Each row below holds a small network's activations on one input, seen along a few directions.
Each table varies a few parts of the input and shows all the possible inputs, shuffled.
Descriptions start from the smaller parts, as in this example, which fits no table here: one of 8 places around a ring, together with either a single point or one of 9 places along a line or (one of 2 separate values, together with one of 6 places along a line).
Shared parts are said once, and a part with two or three values counts as separate values.
(in the rows, 128 means zero)

Other details of the inputs vary at random and push rows far along two fixed directions, the same in every table; ignore that.

A family of inputs:
row 1: [139 120 106 139 172  97 103 156 122 189 135]
row 2: [ 87 143 145 128  94 135 147 115 129  84  95]
row 3: [176  96 120 161 164 136 141 164 122 140 162]
row 4: [117 112 125 151 141 154 128 182 174 114 144]
row 5: [114 109 155 115 134 188 160 179 130  62 144]
row 6: [ 89 131 164  90 113 163 164 133 124  60 106]
row 7: [156 116 110 145 169 114 129 144 136 160 143]
row 8: [185  85  78 173 185 130 115 181 139 206 190]
row 9: [120 143 160 123  74 110 145  46  81  71  87]
row 10: [133 133 132 120 120  77 106  98  81 153 123]
row 11: [107 133 121 139  81 146 140  95 157  95 118]
row 12: [124 143 133  79 137  87  65  90  93 156  90]
row 13: [157  86 124 160 130 144 159 136 120 134 156]
row 14: [129 146 108 100 164 124  93 154 110 162 112]
row 15: [132 109 133 153 140 174 190 181 170  80 163]
row 16: [146 122  98 129 141  80 108  88 118 199 125]
row 17: [131 142 166 155 132 176 150 184 153 145 163]
row 18: [113 134 141 119 110  93 113  93  97 124 119]
row 19: [136 136 116 128 133 104  98 110 160 139 122]
row 20: [136 151 112 125 131  88 111  85 106 151 106]
row 21: [109 117 129 149  94 169 182 124 151  82 126]
row 22: [136  96 152 159 129 170 175 145 141  66 146]
row 23: [154 125 132 129 125 100 133 101  98 129 137]
row 24: [138 117 131 125 149 174 134 185 106 106 134]
row 25: [112 147 191 112 121 216 161 184 155  93 141]
row 26: [124 148 108  87 151 116  73 153 149 157 127]
row 27: [113 106 140 141 100 158 197 116 139  84 143]
row 28: [106 171 131 107  79  87  95  41 131 105  78]
row 29: [173 139  70 136 181  84  69 159 160 213 169]
row 30: [123 155 101  98 150 127  65 156 144 156 114]
row 31: [128 120 111 143 157 130 135 187 149 149 156]
row 32: [160 127 111 134 150  94 109 118 113 158 152]
row 33: [141 158 150 131  99 124 126  87 136 184 139]
row 34: [103 109 149 146 126 166 187 169 138  76 146]
row 35: [110 129 140 133  70 125 146  51 101  90 104]
row 36: [ 99 127 146 118  77 117 155  56 138 100  92]
row 37: [148 141 105 121 152  74  92 103 135 183 115]
row 38: [116 112 152 155 106 162 167 146 101  71 127]
row 39: [ 96 122 158 101 126 173 153 157 151  71 103]
row 40: [175 106  62 172 185 134 126 188 138 211 180]
row 41: [169 111  85 146 154  96 105 129 118 202 173]
row 42: [121 140 123 134 120  99  97 105  92 140 112]
row 43: [175 121  89 163 173 123 107 164 120 168 163]
row 44: [121 114 121 141 106 140 136 113 171 119 133]
row 45: [152 144 104 118 153  69 104  99 113 182 132]
row 46: [111 163 117  82 135 108  81 118 117 150  85]
row 47: [117 108 147 144 126 135 136 135 119 104 128]
row 48: [ 97 115 144 147 113 176 166 178 175  62 150]
row 49: [125 133 143 109  69  77 133  23  79 125 104]
row 50: [112 132 165  83 108 119 114  89  87  98  82]
row 51: [100 118 146 129  80 151 190  97 150  73 125]
row 52: [138 130 112 150 142 146 147 156 150 118 137]
row 53: [134 114 121 114 181 155 123 195 137 145 135]
row 54: [150 119  83 144 142 120 112 148 169 177 171]
row 55: [ 86 162 150  62  96  98  73  66 132 111  61]
row 56: [118 134 117 140 139 119 125 142 113 142 121]
row 57: [100 103 152 151 125 176 181 178 162  71 131]
row 58: [139  93 133 171 104 182 191 143 118  82 153]
row 59: [148 147 168 151 125 173 161 152 158 129 161]
row 60: [158 120 114 109 173 128 103 180 102 164 152]
row 61: [ 99 157 149  81  99 116  94  75  85  99  73]
row 62: [107 165 109 114 110  77  64  89 126 159  94]
row 63: [136 119 136 131 129  92 108 111  90 150 117]
row 64: [ 87 167 150  55  98  91 100  68 111 113  69]
Each input here is: one of 4 places along a line, together with either a single point or (one of 3 separate values, together with one of 5 places along a line).
- The inputs of row 22 and row 12 match in every part but the place on the line of 4. If row 28 is changed in the same way as row 22 into row 12, which row does it become? => row 30
- The inputs of row 20 and row 40 match in every part but the place on the line of 4. If row 23 is changed in the same way as row 20 into row 40, which row does it become? => row 49
- A walk changes only the place on the line of 4. It starts at row 54 and steps to row 29. List the rest of the walk in order. => row 48, row 26
- Which other rows does row 58 become when the choice among 3 separate values takes its other values? List them by row number. => row 13, row 49
- Which other rows does row 59 become when the place on the line of 4 takes its other values? List them by row number. => row 17, row 25, row 33
- Which other rows does row 20 become when the choice among 3 separate values takes its other values? List them by row number. => row 7, row 45

A family of inputs:
row 65: [153 124 114 158 121 128 139 126 131 160 154]
row 66: [100 126 134 115 108 135 132 109 105  68  89]
row 67: [ 97 130 120 110 109 113 125  99 153  92 105]
row 68: [143 144 139 146 144 172 115 185 143 144 157]
row 69: [116 133 164 146  82 133 156  80  84  86 116]
row 70: [ 87 163 174  96  94 147 133 110 120  90  89]
row 71: [156 132 104 102 157  54  75 101  73 191 111]
row 72: [131 114 156 157 111 167 188 134 108  76 145]
row 73: [156 120 106 177 129 142 132 151 136 167 168]
row 74: [133 125 147 120 112 106 150  79  92 121 123]
row 75: [123 179 122  97 135  79  43 108 100 209 101]
row 76: [149 122 143 116 162 169 140 184 162 144 160]
row 77: [123 130 141 124  83 111 150  62 126 122 121]
row 78: [113 124 154 135 101 126 132 107  77  84 101]
row 79: [ 88 139 127 132  87 130 122 106 142  75 101]
row 80: [136 126 106 167 132 139 141 150 168 137 147]
row 81: [159 125 105 122 137  84 114  89 131 200 142]
row 82: [148 125 141 129 160 175 138 192 161 140 167]
row 83: [148 138 140 136 147 170 130 188 147 143 159]
row 84: [149 143  84 117 149  52  77  83 151 219 123]
row 85: [103 146 113 117 105 102 108  96 139 109  97]
row 86: [131  99 160 136 123 155 189 118 119  84 146]
row 87: [131 103 102 110 163 125 116 149 127 126 125]
row 88: [131 103 100 125 161 142 127 171 128 113 133]
row 89: [ 91 155 168  79 103 129 126 104 126 107  95]
row 90: [127 161 126  68 152  74  65 103 117 208 103]
row 91: [138 121 102 184 136 154 138 173 171 138 158]
row 92: [115 101 163 106 117 128 162 106  98  70 105]
row 93: [117 117 157 126 105 129 149 111  82  74 104]
row 94: [129 104  95 129 158 138 133 173 177 126 148]
row 95: [144 118  95 155 149 126 135 152 177 157 157]
row 96: [133 107  96 159 163 161 115 198 124 116 144]
- The inputs of row 79 and row 85 match in every part but one. If row 96 is changed in the same way as row 79 into row 85, which row does it become? => row 66
- What is each input in this table made of? => one of 4 places along a line, together with either one of 2 separate values or one of 6 places around a ring
- Which other rows does row 91 become when the place on the line of 4 takes its other values? List them by row number. => row 80, row 84, row 95
- Which other rows does row 89 become when the choice among 2 separate values takes its other values? List them by row number. => row 82
- Which other rows does row 81 become when the place on the ring of 6 takes its other values? List them by row number. => row 84, row 86, row 87, row 92, row 94

A family of inputs:
row 97: [108 133 125 155 132 173 122 191 162 115 140]
row 98: [130 156 126  88 128  98  55  77 100 139  90]
row 99: [133 128 111 108 181  87  77 155  86 187 118]
row 100: [119  98 126 150 111 151 194 124 162  62 133]
row 101: [ 55 144 151 116  78 149 145  86 140  34  79]
row 102: [113 137 184 118  47 147 176  59  97  50 112]
row 103: [132 173 144  81 122 100  73  83  89 154  95]
row 104: [145 125 128 177 131 162 151 145 154 154 161]
row 105: [144 134  92  79 167  93  83 140 150 203 131]
row 106: [106 181 141  98  98 101  82  86 129 166  87]
row 107: [126 125 128  98 106  83 129  42 130 147 110]
row 108: [130 113 118 190 115 157 151 162 153 122 163]
row 109: [157 118 134 150 145 137 155 150 164 155 179]
row 110: [131 108  93 178 127 142 165 161 156 107 157]
row 111: [122 116 102 120 162 146 133 179 169 114 135]
row 112: [128 125 146 120 157 167 147 194 110 128 141]
row 113: [145 125  96 108 167  93  67 154 104 166 114]
row 114: [153 110 134 157 149 145 169 164 100 146 161]
row 115: [126 125 129 121 127  61 113  64  63 155 105]
row 116: [155  82 108 166 154 138 141 158 117 118 149]
row 117: [139 145 138 104 154 127 112 165 166 163 145]
row 118: [119 115 162 134  59 159 174  77 114  30 113]
- What is each input in this table made of? => one of 2 separate values, together with either one of 5 places around a ring or one of 6 places around a ring
- The inputs of row 117 and row 109 match in every part but the choice among 2 separate values. If row 113 is changed in the same way as row 117 into row 109, which row does it become? => row 116
- A walk changes only the place on the ring of 6. It starts at row 107 and steps to row 100. List the rest of the walk in order. => row 110, row 108, row 104, row 109
